A small network was shown many inputs. Here are its activations along a few directions, one row for each input.
Each table varies a few parts of the input and shows all the possible inputs, shuffled.
Descriptions start from the smaller parts, as in this example, which fits no table here: line(4) and (point or ring(11) or (values(3) and ring(8))).
Shared parts are said once, and a part with two or three values counts as separate values.
(in the rows, 128 means zero)

Other details of the inputs vary at random and push rows far along two fixed directions, the same in every table; ignore that.

Table:
r1: 47  139  107  95  144  20  168  85  147  85  148
r2: 135  126  72  194  107  113  60  161  145  134  171
r3: 70  165  99  170  96  134  97  154  171  129  155
r4: 50  139  88  213  116  129  73  138  187  118  182
r5: 74  144  123  209  145  104  79  135  117  126  113
r6: 132  155  150  68  179  86  210  85  121  133  117
r7: 124  101  147  73  131  58  207  76  128  122  111
r8: 51  159  115  112  118  27  136  86  166  73  198
r9: 103  150  145  60  132  95  169  104  102  82  185
r10: 221  141  174  79  137  198  128  136  121  148  104
r11: 109  178  149  97  131  90  146  58  124  133  166
r12: 130  79  82  188  137  175  79  168  143  150  105
r13: 205  81  102  87  117  170  142  161  85  187  84
r14: 152  90  108  165  106  178  81  155  144  147  144
r15: 100  129  139  41  165  91  206  98  80  98  132
r16: 130  145  178  94  106  128  150  104  85  152  149
r17: 70  149  87  247  154  108  90  146  132  76  140
r18: 136  124  153  90  98  67  174  80  146  108  161
r19: 200  125  159  71  133  192  137  109  79  173  42
r20: 199  123  166  95  99  209  153  141  77  133  114
r21: 172  104  145  193  159  148  73  183  159  119  79
r22: 182  124  150  202  130  156  45  183  169  106  134
r23: 116  125  100  151  113  187  104  182  138  157  67
r24: 164  77  136  78  120  210  166  145  105  184  72
Each input here is: values(2) and (line(4) or ring(8)).
Which other rows does r20 become when the values(2) part takes its other values? List them by row number. -> r17

Table:
r25: 141  144  185  23  156  64  245  58  99  131  132
r26: 151  136  151  117  118  171  116  136  116  134  115
r27: 152  111  119  138  121  170  116  145  122  159  105
r28: 117  147  145  93  127  111  157  101  108  115  145
r29: 72  134  92  186  131  75  107  121  166  122  164
r30: 49  149  86  186  143  80  101  123  148  97  152
r31: 132  128  153  46  126  86  208  88  114  125  162
r32: 122  127  139  100  160  89  174  104  123  131  101
r33: 56  138  86  189  145  76  105  131  149  93  153
r34: 73  156  109  169  142  67  110  116  145  80  175
r35: 156  133  142  144  118  182  99  150  120  137  116
r36: 152  94  121  116  123  159  126  150  123  138  101
r37: 151  101  118  129  113  157  113  152  138  140  105
r38: 172  114  136  125  109  157  101  149  137  126  123
r39: 137  122  123  133  124  173  108  149  122  143  100
r40: 156  129  143  130  116  155  119  131  121  143  131
r41: 177  116  138  136  107  162  86  149  132  139  118
r42: 135  124  118  145  126  168  115  150  121  150  109
The inputs of r40 and r27 match in every part but one. If r25 is changed in the same way as r40 into r27, which row does it become? -> r32
Describe the family of inputs behind these rows. -> values(2) and (point or ring(8))
Which other rows does r36 become when the values(2) part takes its other values? List them by row number. -> r31
